Each row below holds a small network's activations on one input, seen along a few directions.
Each table varies a few parts of the input and shows all the possible inputs, shuffled.
A made-up example of a description, with smaller parts first: one of 5 places around a ring, together with either a single point or one of 11 places along a line or (one of 2 separate values, together with one of 6 places along a line).
Shared parts are said once, and a part with two or three values counts as separate values.
In the rows, 128 means zero.

Other details of the inputs vary at random and push rows far along three fixed directions, the same in every table; ignore that.

Table:
R1: [ 96 158  36 202  50 149 125  84  44 132  82 191  69 176]
R2: [106 139 135 219 159 173  74  90  64 109 104 158  20  78]
R3: [ 96 137  52 189  49 140 146  86  47 144  62 183 102 179]
R4: [170 100 172 114 187 144 107 125 134 107 125 114 145  94]
R5: [ 97 119 125 104 142 142 139 114 145 130 173 121  70  80]
R6: [103 118 120 113 168 129 144 122 149 134 162 150  70  88]
R7: [112 147  83 135  65 145 135 100 100 130 128 143 121 158]
R8: [156 141 167 170 176 191  83 141  91 110 111 101  99 108]
R9: [170 138 101 160  73 164 123  76  38 104  33 160 171 197]
R10: [109 118  83 102  83  63 151 143 153 125 144 124 121 145]
R11: [145 125 157  89 118 133 164 144 155 135  94  99 189 163]
R12: [160 150 106 172 149 188 117 125  44  98  60 142 164 165]
R13: [141 130 125  85 124 135 164 153 134 115 120  91 206 152]
R14: [169 126 190 141 164 157  86 137 150 142 147 102 149 116]
R15: [182 144 113 171 124 169  84 108  48  87  67 132 162 171]
R16: [100 104 137 127 129 133 120 112 141 151 180 125  82  79]
R17: [112 125 158 114 134 135 125 114 160 149 169 131  59 102]
R18: [123 155 127 170 131 168  85 120  97 119 138 125  46 124]
R19: [148 136 117  84 153 124 174 156 140 116 112 123 201 162]
R20: [100 132 115 108 146 139 136 136 137 116 181 112  69  86]
R21: [151 154 100 150  70 199 133  72  35 115  51 149 176 196]
R22: [162 127 152 131 203 149  98 146 134 122 154 121 159 114]
R23: [159 151 173 120 196 143  98 132 147 100 146 124 147 120]
R24: [ 87 140  99 119  91  63 156 146 163 130 137 133 125 150]
R25: [154 109 164 122 206 160 120 133 135 126 131 128 154  99]
R26: [ 85 109 116 117  73  85 174 151 165 163 117 106 112 136]
R27: [137 151 121 106 101 158 108 127  81 131  94 132 175 139]
R28: [150 115 137  95 135 121 163 127 145 147 114 140 211 160]
R29: [152 145 149 101 122 109 145 128 162 123 116 136 206 167]
R30: [147 138 146  92 123 129 161 165 149 121 103  90 187 168]
R31: [159 142 155  92 106 131 145 136 162 138 123 113 192 177]
R32: [163 133 151 122 204 153 102 142 136 117 157 125 155 118]
R33: [141 121 127 103 122 127 157 161 130 126 116  82 212 144]
R34: [170 136 189 122 165 166  93 130 153 131 152 111 142 123]
R35: [ 86 111  87 100 104  86 189 139 156 149 127 144 127 136]
R36: [146 129 118  94 151 120 170 162 139 119 109 119 205 159]
R37: [113 117 120 146 152 119 110 127 150 149 179 150  86  93]
R38: [109 136  54 161  34 105 132  95  84 124  94 165  90 169]
R39: [106 104  92 152  68  89 136 104 108 145 113 149  89 127]
R40: [143 138 143 118 131  96 137 153 152 119 109 113 210 165]
R41: [ 92 102 129 131 137 128 129 128 141 146 169 109  77  67]
R42: [ 84 143  65 177  82 157 126 116  59 114 114 131  55 124]
R43: [107 125 146 162 142  98 100 127 160 142 168 140  82  86]
R44: [113 149  39 136  37 108 172 116  65  98  52 148 123 199]
R45: [182 136 152 144 170 177  68  92  98  96 136 147 108 112]
R46: [ 93 111 125 112  65  88 166 134 166 169 131 121 117 147]
R47: [139 117 136  82 119 139 166 132 140 128 111 100 208 147]
R48: [ 83 129 111  98  98  74 184 129 168 132 119 141 119 138]
R49: [163 121 168 125 166 168  91 123 137 130 167 107 164 103]
R50: [155 173 130 196 156 202  88 102  33  73  54 150 115 151]
R51: [152 132 148 117 114 115 135 164 151 141 113  84 199 171]
R52: [172 127 171  89 176 134  75 137 125 115 129 133 150  88]
R53: [159 113 127  95 131 102 152 158 136 104 101 103 199 151]
R54: [104 131  84 103  93  87 168 130 161 152 151 155 134 152]
R55: [ 98 113 149 131 136 130 127 136 157 144 151 113  57  89]
R56: [100  92  97 110  84  61 169 139 154 142 119 122 120 120]
R57: [141 146 140  92 143 110 165 152 149 102 100 118 197 162]
R58: [115 107  95 115  72  64 145 131 159 142 143 134 130 138]
R59: [ 88 141 115  83  64  81 145 160 156 165 123 129 116 136]
R60: [106 128 145 153 142 103 102 123 161 135 169 145  80  92]
R61: [103 155  70 173  82 165 107 102  58 114 120 136  75 144]
R62: [100 122 116 134 134 126 108 136 138 133 191 108  79  88]
R63: [112 114 120 154 151 113 108 130 149 156 178 146  87  89]
R64: [ 91 153  89 129  79 124 159 138 117 124 114 124  67 153]
R65: [165 140 149 112 205 157 107 137 137 113 159 129 151 121]
R66: [ 79 124 103 129  99  58 170 164 159 133 122 121 124 130]
R67: [164 122 169 107 199 163 119 112 138 131 149 146 151 111]
R68: [ 97 101 123 141 164 117 133 136 145 148 155 138  77  77]
R69: [ 87 119  83 119  73  80 155 151 148 152 159 100 135 134]
R70: [156 135 177 148 192 130  88 144 142 114 139 111 158 110]
R71: [129 104 129 145 134  98  95 123 149 137 173 132  78  82]
R72: [138 148 154  83 122  96 129 152 144 132  91 139 211 145]
R73: [144 126 161 103 124 105 154 123 155 132 102 134 208 160]
R74: [160 140 156 103 180 171 100 130 132 108 170 101 153 114]
R75: [ 78 105  92 101  74  95 179 135 150 150 136 111 129 124]
R76: [177 144 158 156 163 215  69  95  80 108 133 127 147 122]
R77: [158 107 180 126 170 166 103 116 129 142 152 106 163  93]
R78: [114 125 149 142 125 125 103 133 163 152 176 121  67 100]
R79: [172 110 161 125 192 136 102 150 127 100 131 101 147  95]
R80: [ 92 127 136 143 161 102 124 150 151 115 156 128  68  84]
R81: [179 129 157 103 187 142  93 129 136  95 152 116 143 116]
R82: [143 120 163 113 123 102 151 127 153 137 100 130 210 155]
R83: [156 166 141 188 142 241  82  77  33  96  62 145  66 142]
R84: [101 112 157 153 146 101 115 118 153 147 156 143  79  80]
R85: [177  99 180 118 177 140  97 112 135 121 138 125 150  99]
R86: [103 113  84  95  92  67 171 152 151 117 131 121 115 134]
R87: [ 94 114  93 122  63  87 153 135 154 164 159 115 141 131]
R88: [ 87 133  86  86  92  74 153 154 143 163 127 160 135 128]
R89: [114 101 129 113 148 108 126 119 148 119 156 132  62  78]
R90: [150 124 119 119 141 106 144 160 141 139 119 113 216 162]
R91: [120 109 119 141 144  91  98 139 143 126 174 118  71  85]
R92: [109 118 160 124 131 132 122 119 159 153 166 128  62  99]
R93: [ 90 115 146 140 155 106 127 128 156 128 147 137  69  79]
R94: [ 91 114  84 162  87 107 148 112 107 163 116 163  98 134]
R95: [145 151 148 177 159 187  97  91  68  93  70 152 112 130]
R96: [108 134 144 143 144 107 106 119 163 131 172 149  77  95]
R97: [ 94 149  99 189 103 164 107 125  73 117 108 131  19 121]
R98: [101 109 136 117 131 136 124 108 144 147 183 129  79  83]
R99: [106 130 140 139 136 119 106 149 157 140 176 106  60 103]
R100: [151 114 169 112 105 122 148 139 152 159 103 102 199 161]
R101: [167 112 144  77 119 110 153 114 146 124 111 131 198 158]
R102: [179 166 167 151 172 208  74 117  88  98 115 115 120 146]
R103: [ 89 141 105 141  82 104 151  95 122 134 112 168  87 144]
R104: [161 114 135  74 129 113 163 126 145 111  97 119 193 152]
R105: [145 151  74 186 101 170 137 126  28 107  29 145 178 195]
Each input here is: one of 5 separate values, together with either a single point or (one of 4 places along a line, together with one of 5 places around a ring).
Question: Changing only the choice among 5 separate values turns R80 into R53. The same change can be made to R96. Which row results?
Answer: R38
Question: Changing only the choice among 5 separate values turns R44 into R64. The same change can be made to R15. Which row results?
Answer: R99
Question: Which other rows does R3 become when the choice among 5 separate values takes its other values? List them by row number.
Answer: R16, R46, R82, R85
Question: Start at R18 and move only the place on the ring of 5, one step at a time. The first step leads to R30. Which rows follow, in order?
Answer: R11, R92, R34
Question: Which other rows does R6 become when the place on the line of 4 takes its other values? List them by row number.
Answer: R25, R35, R68
Question: Which other rows does R17 become when the choice among 5 separate values takes its other values? List them by row number.
Answer: R21, R67, R101, R103

Table:
R106: [166 132 141 128 116 135 131 109 105 127  77 141 204 172]
R107: [118 111 143  79 144 107 149 155 182 143 173 100 139 109]
R108: [171 128 166 117 136 164 118 106 120 126 110 130 189 148]
R109: [121 150  90 163 104 175 121 111  58 107  90 138  99 152]
R110: [ 80 124 101 136  98 118 135 120 132 149 167 130  44 100]
R111: [170 124 196 125 205 167  79 138 147 122 159  98 132  88]
R112: [117 145 110 181 157 154  98 124  82  99 118 145  59 108]
R113: [112 119 118 115  66  71 168 138 168 158 116 126 176 166]
R114: [156 135 141 137 158 138 121 139 115 108 102 120 167 141]
R115: [165 123 183 139 176 150  92 125 136 126 132 120 154 113]
R116: [128 106 181  83 161 119 124 140 203 159 201 102 128  87]
R117: [ 95 131  55 144  59  91 136 124 112 139 141 146 105 148]
R118: [137 136 122 162 130 178 101  91  77 116 113 150  87 119]
R119: [157 146 126 126 120 145 137 146 103 110  80 107 195 173]
R120: [118 117 133  87  99 100 162 138 170 156 150 105 157 141]
R121: [ 89 125 138 149 120 118 103 125 158 153 185 128  35  76]
R122: [161 143 134 129 112 146 134 139 102 113  80 108 198 173]
R123: [108 124  88  92 100  65 188 154 153 126 108 136 172 160]
R124: [131 141 112 156 144 174 108 103  75 102 110 147  89 118]
R125: [176 115 198 114 206 176  87 113 146 123 163 121 136  83]
R126: [119 107 150 106 136  83 139 153 184 142 158 115 143 112]
R127: [126 109 152  69 195 105 142 159 193 122 188 111 125  80]
R128: [152 140 137 139  97 148 124 128 108 131  88 116 180 168]
R129: [ 88 125  91 143  58  87 148 106 125 154 115 165 100 146]
R130: [111 135  98  89  92  80 178 170 153 125 108 101 185 170]
R131: [162 139 139 106 159 163 132 143 108 100 106 106 181 152]
R132: [130 137 117 171 146 159  98 100  79 115 105 161  88 114]
R133: [ 85 129  68 135  80  83 163 126 116 130 107 158  97 144]
R134: [135 140 117 159 138 177 104  95  74 108 109 147  93 119]
R135: [ 99 118 123 144 141 101 119 136 148 133 161 131  62  90]
R136: [ 85 114 101 143 110  93 129 115 136 147 151 159  50  95]
Question: What is each input in this table made of?
Answer: either a single point or (one of 5 places around a ring, together with one of 6 places along a line)
Question: Which other rows does R126 become when the place on the line of 6 takes its other values? List them by row number.
Answer: R112, R113, R114, R115, R135

Table:
R137: [130 142  94 194  97 139 119 137  61 115  59 112 176 178]
R138: [129 119 111 152  56 124 127  83 110 174 118 173 169 167]
R139: [120 136 136 198  92 141  60 100 120 166 166 134  63 112]
R140: [144 126 137  75 158  88 116 153 174  99 179 120 134  94]
R141: [173 137 188 164 179 168  86 154 110 120  75 106 190 135]
R142: [120 128 143  72 157  67 164 141 192 149 157 154 167 135]
R143: [108 123 120 145  93  87 133 114 133 107 111 150  51 121]
R144: [114 148 145  91 172 153 120 154 165 119 205 102  84  79]
R145: [104 163 103 138  86  86 134 147 133 129 104 135 130 187]
R146: [145 126 173 146 185 136 127 109 147 126 122 162 129 113]
R147: [169 129 176 108  86 177 123 119 128 159 129  95 211 170]
R148: [131 112 160 104 163 153 145 159 137 128 146  68 167 106]
R149: [150  94 158  70  90 117 148 107 183 175 158 113 204 142]
R150: [134 128 187 135 177 190 111 141 121 133 123  97 100  83]
R151: [151 117 180 164 211 172  90 113 104 132 113 160 119  74]
R152: [134  98 102  65 142 111 171 151 164 130 157 105 172 130]
R153: [120  86 151 121 182  96 101 141 151 112 187 103  79  43]
R154: [ 74 137 125 134  90 123 163 131 152 137 135 123  43 127]
R155: [179 127 133 165 221 192  80 114  75 105 141 155 132 100]
R156: [ 98 154  81 119  84  74 148 170 165 128 142 120 154 162]
R157: [ 89 145 124 177 103  93 128 137 150 131 120 137  61 137]
R158: [121 111  62 111  78  73 153 148 119 110 128 124 127 146]
R159: [ 78  99  97  99  75  91 187 131 148 157  99 133 117 127]
R160: [146 161 124 158 138 149  75  92  66  84 101 160  50 126]
R161: [138 113 126 134  64 101 101  91 136 156 147 131 108 122]
R162: [117 153  88 141 138 182 103  91  83 100 138 158  57 107]
R163: [153 163 162  85 135 162 144 142 125 117 104 106 189 184]
R164: [115 123  91 193 135 147 124  97  54 126  94 162 119 120]
R165: [161 124 163 104 144 152 159 109 143 114  79 126 183 159]
R166: [150 162  83 141 110 152 135 108  72 107  76 175 207 188]
R167: [ 78 137  95 105 106 110 148 106 134 131 143 159  49 128]
R168: [153  99 175 105 161 108 114 147 149 118 114 114 143  88]
R169: [152 150  78 160 103 129 126 156  87 114  84 110 183 189]
R170: [134 118 130  76 161 130 156 176 169 132 185  74 144 110]
R171: [ 70  95  80 131 107 109 160 115 119 139 144 125  70  93]
Question: What is each input in this table made of?
Answer: one of 5 separate values, together with either a single point or one of 6 places around a ring
Question: Changing only the choice among 5 separate values turns R156 into R162. The same change can be made to R145. Which row results?
Answer: R167
Question: Which other rows does R151 become when the place on the ring of 6 takes its other values? List them by row number.
Answer: R142, R146, R155, R164, R166
Question: Which other rows does R153 become when the choice among 5 separate values takes its other values? List them by row number.
Answer: R137, R148, R164, R171
Question: Start at R160 and move only the place on the ring of 6, one step at a time. The first step leads to R143. Which rows follow, in order?
Answer: R168, R153, R158, R140
